Each row below holds a small network's activations on one input, seen along a few directions.
Each table varies a few parts of the input and shows all the possible inputs, shuffled.
Descriptions start from the smaller parts, as in this example, which fits no table here: one of 6 places along a line, together with either a single point or one of 11 places along a line or (one of 3 separate values, together with one of 5 places around a ring).
Shared parts are said once, and a part with two or three values counts as separate values.
(in the rows, 128 means zero)

Other details of the inputs vary at random and push rows far along two fixed directions, the same in every table; ignore that.

A family of inputs:
x1: [120 134 158 107 152 186 107 130 148 150  85 105 170]
x2: [ 83 129 112  83 125 121 116 136 165 202  74 104 157]
x3: [141 117 123  63 123 145  97 128 161 200  87  93 176]
x4: [145 114 114 115  95 129 120 111 131 165 139 156 148]
x5: [153 111 130 146 128  92 133 126 126  91 147 128 116]
x6: [ 91 181 137 150 166 196 134 176 126 122 121 107  96]
x7: [150 162 105 110 128 150 126 138 132 142 114 114 107]
x8: [150  88 118 169  82 100 127 124 109 104 193 174 107]
x9: [120 134 117 105 132  98 133 137 140 143 105 103 120]
x10: [125 107 107 122  81 118 118 108 132 157 133 163 138]
x11: [129 136 161 177 159 137 141 132 117  54 130 135 113]
x12: [147  24 144 148  70  78  99 105 128 130 200 173 174]
x13: [167 135 127 147 128 148 130 151 121 129 164 134 108]
x14: [100 125 111  80 130 101 125 103 137 158  90 107 152]
x15: [ 88 156 125 121 140 166 129 125 116 131 113 127 128]
x16: [114 190 118 117 169 183 134 170 123 136 110  82  91]
x17: [121  61 130  88  78 113  90  99 159 201 119 146 203]
x18: [104  79 131 148  94  71 132 113 128 120 150 160 138]
x19: [ 98 185 105  78 153 172 126 131 129 164  78  92 123]
x20: [142 108 120 130 112  98 120 143 154 150 122 123 126]
x21: [136 143 122 101 140 116 129 111 141 131  85 109 136]
x22: [164 154 145 128 170 138 139 123 125  98 113 107 127]
x23: [121 134 101 111 104 112 132 123 117 143 137 134 109]
x24: [ 95 119 123 104 117 100 132 104 139 150  87 129 151]
x25: [152 111 165 182 150 120 142 113 106  50 164 155 129]
x26: [109  91 103 126  83  97 120 124 118 160 170 153 127]
x27: [107 177 120  86 162 137 137 134 149 152  54  81 124]
x28: [107  58 114 154  52  64 131  86 100 117 195 205 138]
x29: [175 164 161 192 175 173 152 136  81  23 182 137  85]
x30: [166  84 101  76  90  63 117  89 144 181 124 134 169]
x31: [122 145 135 162 137 132 148 119  88  59 161 147  91]
x32: [144 138 139 128 149 141 128 143 152 146 106 116 139]
x33: [151 101 176 172 152 147 126 121 101  46 175 136 137]
x34: [153 145 158 182 152 167 144 125  91  54 170 156 110]
x35: [144 183 130 136 158 176 137 135 112  91 113 111  95]
x36: [ 93 179 131 131 150 176 139 140 118 118  99 121 106]
x37: [169 106  96  89  87  99 120  94 123 170 146 148 148]
x38: [ 90 151 142 127 164 148 135 137 132 121  92 104 135]
x39: [121  85 133 163 107  72 136 137 126 108 169 146 112]
x40: [125 142 128 140 122 151 130 114 114 109 122 150 123]
x41: [125 149 139 138 150 147 129 155 154 133  91 110 121]
x42: [117 117 130 135 139  99 134 136 121 107 146 111 119]
x43: [101 110 109  96 114  97 116 143 157 191 110 107 141]
x44: [120 131 124 162 115 126 137 153 113 114 167 144  89]
x45: [162 167 142 136 178 164 132 181 156 141 108  85 106]
Description of these inputs: one of 5 places around a ring, together with either a single point or (one of 2 separate values, together with one of 4 places along a line).
The inputs of x13 and x29 match in every part but the place on the ring of 5. If x8 is changed in the same way as x13 into x29, which row does it become?
Answer: x35
The inputs of x44 and x31 match in every part but the place on the ring of 5. If x26 is changed in the same way as x44 into x31, which row does it become?
Answer: x19
Start at x25 and move only the place on the line of 4, one step at a time. The first step leads to x11. Which rows follow, in order?
Answer: x24, x38
List by row number the other rows that have the place on the ring of 5 in common with x16.
Answer: x3, x5, x7, x9, x23, x30, x37, x42
Change only the choice among 2 separate values in x13. List by row number the other rows that result.
Answer: x45
Change only the place on the line of 4 in x22. List by row number the other rows that result.
Answer: x14, x21, x27
